A small network was trained on invented records. Each row is its activation on one of them, seen along a few directions.
After each row come some of the record's fields: Koga, Nivim, Patov, Nonuk, Nizu, Kegip.
A field that a record lacks is left out.
The largest differences between rows may come from other fields.
In the rows, zero is written as 500.
Strong random noise was added to every row along 6 fixed directions; ignore it. To show where, here is one row again and again, with new noise each time:
[387 479 566 676 438 709 565 420 635 476 319 188 572 594 679 584 522 711
 621 582 506 397]
[491 395 620 489 441 597 452 529 441 547 448 653 489 578 460 631 496 444
 596 418 484 492]
[306 623 522 405 505 303 395 496 574 755 585 193 642 456 475 605 468 588
 522 467 463 518]
[472 422 624 459 449 479 429 482 425 599 470 576 509 548 476 613 461 482
 579 440 541 514]
[722 182 713 466 531 593 564 250 435 430 400 572 411 600 434 635 465 615
 715 390 707 460]
[561 475 451 414 593 410 526 537 471 567 575 613 526 563 433 619 481 462
 541 407 460 584]
[309 502 657 411 374 541 335 579 492 675 505 495 568 499 424 671 488 441
 575 402 443 457]
[503 317 693 622 339 698 504 418 363 396 255 683 454 644 684 604 424 536
 629 558 680 457]

[393 462 646 571 365 539 392 451 421 613 361 441 479 500 562 467 458 478
 607 518 616 414]	<Koga:s2 Nivim:l2 Patov:f2 Nonuk:k2>
[637 505 536 728 544 681 514 651 532 467 499 593 397 545 403 284 682 425
 408 493 115 535]	<Koga:s1 Nivim:l2 Patov:f2 Nonuk:k1>
[798 262 499 541 665 469 579 355 603 520 527 528 369 580 248 401 594 520
 604 322 580 487]	<Koga:s2 Nivim:l2 Patov:f2 Nonuk:k2>
[657 446 508 395 690 515 562 358 661 491 654 345 443 406 275 481 605 635
 514 382 363 493]	<Koga:s1 Nivim:l1 Patov:f1 Nonuk:k4>
[341 665 493 443 488 424 445 615 394 559 526 495 588 442 579 571 412 410
 487 615 401 523]	<Koga:s2 Nivim:l2 Patov:f1 Nonuk:k3 Nizu:d1 Kegip:j1>
[375 418 684 562 384 643 344 653 508 674 447 623 446 484 341 547 601 309
 558 392 354 382]	<Koga:s1 Nivim:l2 Patov:f1 Nonuk:k3 Nizu:d1 Kegip:j2>
[756 375 385 663 636 449 547 509 514 620 515 630 393 647 387 322 630 463
 469 414 439 579]	<Koga:s2 Nivim:l2 Patov:f2 Nonuk:k2>
[369 596 446 457 426 716 388 744 571 546 529 634 610 540 458 604 549 420
 406 402 322 457]	<Koga:s1 Nivim:l2 Patov:f2 Nonuk:k2>
[443 394 733 423 287 616 379 540 427 520 465 677 482 436 395 545 481 365
 567 377 567 395]	<Koga:s1 Nivim:l2 Patov:f2 Nonuk:k1>
[476 515 498 461 392 497 456 551 487 423 446 666 492 503 540 511 441 358
 499 531 627 510]	<Koga:s2 Nivim:l1 Patov:f1 Nonuk:k1>
[521 517 416 599 528 856 663 630 443 172 398 698 537 581 612 681 540 399
 620 592 353 427]	<Koga:s2 Nivim:l2 Patov:f1 Nonuk:k3 Nizu:d1 Kegip:j1>
[453 655 313 680 582 349 577 593 445 541 502 509 534 521 615 350 535 437
 369 595 366 584]	<Koga:s1 Nivim:l2 Patov:f2 Nonuk:k3 Nizu:d1 Kegip:j2>
[515 469 526 502 519 507 432 494 486 591 452 474 468 517 481 425 548 556
 441 507 469 552]	<Koga:s2 Nivim:l1 Patov:f1 Nonuk:k2>
[758 402 391 327 718 308 571 428 571 597 670 546 492 581 367 516 517 684
 406 275 591 638]	<Koga:s1 Nivim:l2 Patov:f2 Nonuk:k2>
[600 419 659 639 483 691 493 393 507 542 352 422 441 535 543 464 596 601
 513 523 403 486]	<Koga:s1 Nivim:l1 Patov:f1 Nonuk:k1>
[571 585 424 318 635 282 550 449 503 427 679 535 479 409 394 409 456 496
 420 544 503 600]	<Koga:s2 Nivim:l1 Patov:f1 Nonuk:k4>
[717 396 458 624 616 423 565 501 380 544 516 757 361 578 384 339 562 322
 478 470 439 546]	<Koga:s2 Nivim:l2 Patov:f2 Nonuk:k3 Nizu:d1 Kegip:j2>
[571 470 503 547 450 687 544 522 580 370 480 592 477 557 439 422 587 470
 452 488 469 504]	<Koga:s2 Nivim:l1 Patov:f2 Nonuk:k1>
[535 405 617 524 384 419 498 389 271 365 357 671 437 542 657 527 330 481
 592 599 736 480]	<Koga:s2 Nivim:l2 Patov:f2 Nonuk:k3 Nizu:d1 Kegip:j1>
[460 478 517 703 416 716 487 597 487 559 324 618 534 615 653 457 570 538
 439 546 467 515]	<Koga:s1 Nivim:l2 Patov:f1 Nonuk:k2>
[371 674 210 413 553 595 524 802 761 505 681 537 609 507 444 578 604 369
 368 429 264 462]	<Koga:s1 Nivim:l1 Patov:f1 Nonuk:k3 Nizu:d2 Kegip:j2>
[522 310 749 450 384 486 441 359 289 462 401 696 423 460 445 512 418 399
 611 514 786 404]	<Koga:s2 Nivim:l2 Patov:f1 Nonuk:k3 Nizu:d1 Kegip:j2>
[576 551 356 511 616 411 554 465 611 494 546 343 551 534 488 383 487 647
 385 519 534 540]	<Koga:s2 Nivim:l2 Patov:f2 Nonuk:k2>
[531 337 709 745 425 834 491 465 468 469 276 549 391 554 494 414 656 410
 670 501 293 392]	<Koga:s2 Nivim:l1 Patov:f2 Nonuk:k3 Nizu:d1 Kegip:j1>
[552 493 445 482 515 396 548 496 396 418 540 648 540 580 651 554 426 548
 466 543 617 591]	<Koga:s1 Nivim:l2 Patov:f2 Nonuk:k3 Nizu:d2 Kegip:j1>
[408 428 510 454 470 453 434 601 468 623 537 634 496 435 342 566 480 221
 596 412 550 492]	<Koga:s2 Nivim:l2 Patov:f1 Nonuk:k3 Nizu:d2 Kegip:j2>
[500 616 328 600 634 548 581 610 656 633 537 317 566 482 458 469 632 606
 465 481 237 520]	<Koga:s1 Nivim:l2 Patov:f1 Nonuk:k2>
[503 409 555 516 515 709 527 556 612 466 526 454 477 504 335 507 584 402
 649 396 339 397]	<Koga:s2 Nivim:l2 Patov:f2 Nonuk:k3 Nizu:d2 Kegip:j1>
[547 471 480 316 444 460 503 507 340 308 522 857 534 518 579 606 320 421
 467 491 623 582]	<Koga:s1 Nivim:l1 Patov:f2 Nonuk:k3 Nizu:d2 Kegip:j1>
[653 461 289 388 735 616 780 476 503 206 574 563 498 549 522 751 477 523
 602 469 530 495]	<Koga:s2 Nivim:l2 Patov:f1 Nonuk:k3 Nizu:d1 Kegip:j2>
[583 354 497 413 491 485 547 521 431 457 526 806 432 545 446 531 400 351
 511 391 650 524]	<Koga:s1 Nivim:l2 Patov:f2 Nonuk:k3 Nizu:d2 Kegip:j2>
[612 405 565 240 564 593 461 504 650 463 657 540 476 495 195 597 594 446
 503 270 490 451]	<Koga:s2 Nivim:l1 Patov:f1 Nonuk:k1>
[610 448 425 599 575 486 526 515 594 551 520 487 456 560 452 367 575 438
 511 505 371 526]	<Koga:s2 Nivim:l1 Patov:f2 Nonuk:k3 Nizu:d2 Kegip:j1>
[561 591 306 507 589 323 589 491 507 434 458 553 542 569 754 462 436 673
 362 632 634 621]	<Koga:s1 Nivim:l1 Patov:f1 Nonuk:k2>
[690 366 383 586 650 779 670 513 659 331 481 545 449 601 334 543 637 497
 616 355 401 452]	<Koga:s2 Nivim:l2 Patov:f2 Nonuk:k2>
[415 435 499 505 346 626 445 675 478 530 419 882 453 569 429 525 512 212
 516 437 473 479]	<Koga:s2 Nivim:l1 Patov:f2 Nonuk:k3 Nizu:d1 Kegip:j2>

Here are new rows. What are their fields?
[602 351 514 658 493 640 605 467 428 357 416 605 393 526 526 450 535 440
 603 562 553 431]	<Koga:s2 Nivim:l2 Patov:f1 Nonuk:k3 Nizu:d2 Kegip:j2>
[670 423 370 428 593 157 558 342 532 523 576 525 474 529 517 348 379 564
 379 491 752 596]	<Koga:s1 Nivim:l1 Patov:f2 Nonuk:k3 Nizu:d2 Kegip:j2>
[804 351 458 418 670 281 516 446 422 553 582 731 373 621 389 391 489 532
 401 367 619 645]	<Koga:s2 Nivim:l2 Patov:f2 Nonuk:k2>
[363 599 536 476 367 474 497 475 361 382 411 519 582 483 742 552 316 550
 518 640 621 469]	<Koga:s1 Nivim:l2 Patov:f2 Nonuk:k3 Nizu:d1 Kegip:j1>
[520 575 612 362 551 301 396 407 418 571 660 460 501 363 367 464 434 499
 502 532 497 523]	<Koga:s2 Nivim:l2 Patov:f1 Nonuk:k4>
[602 605 410 443 624 395 523 596 368 593 575 683 468 518 507 542 519 437
 390 489 273 685]	<Koga:s1 Nivim:l1 Patov:f1 Nonuk:k1>
[406 676 291 443 531 592 507 805 552 431 621 697 604 498 483 561 532 294
 414 483 154 566]	<Koga:s1 Nivim:l1 Patov:f2 Nonuk:k3 Nizu:d2 Kegip:j1>
[353 473 689 710 345 607 369 461 631 727 416 163 509 419 413 350 589 603
 495 517 341 360]	<Koga:s1 Nivim:l2 Patov:f2 Nonuk:k3 Nizu:d2 Kegip:j2>
[693 486 536 193 664 382 557 292 528 268 721 470 473 393 269 533 435 613
 514 437 509 517]	<Koga:s2 Nivim:l1 Patov:f2 Nonuk:k4>
[613 491 307 443 642 445 723 447 628 249 580 416 537 509 518 463 413 605
 469 540 611 478]	<Koga:s2 Nivim:l2 Patov:f2 Nonuk:k3 Nizu:d2 Kegip:j2>
[363 573 470 494 390 611 410 710 540 543 457 649 537 623 618 530 500 496
 359 449 483 507]	<Koga:s1 Nivim:l2 Patov:f2 Nonuk:k2>
[407 503 524 589 414 586 459 562 371 484 337 692 517 535 746 606 441 479
 517 532 617 550]	<Koga:s1 Nivim:l2 Patov:f1 Nonuk:k2>
[460 577 415 634 496 669 511 675 464 502 415 605 495 541 557 525 570 405
 529 539 333 470]	<Koga:s2 Nivim:l2 Patov:f1 Nonuk:k2>
[442 586 399 616 549 336 436 589 598 752 546 327 517 526 471 262 583 507
 365 488 426 564]	<Koga:s2 Nivim:l2 Patov:f2 Nonuk:k2>
[345 677 472 478 451 526 469 573 559 419 574 485 516 451 507 403 521 496
 374 573 321 511]	<Koga:s2 Nivim:l1 Patov:f2 Nonuk:k4>
[586 365 693 586 410 399 401 463 124 553 398 904 379 557 493 421 456 255
 570 539 590 566]	<Koga:s2 Nivim:l2 Patov:f2 Nonuk:k3 Nizu:d1 Kegip:j1>
[473 495 524 615 461 479 437 576 313 584 387 746 449 572 648 471 489 435
 456 492 508 607]	<Koga:s1 Nivim:l2 Patov:f2 Nonuk:k2>
[278 720 483 580 449 414 412 447 581 552 505 164 562 377 656 431 488 653
 394 682 434 499]	<Koga:s1 Nivim:l1 Patov:f1 Nonuk:k4>
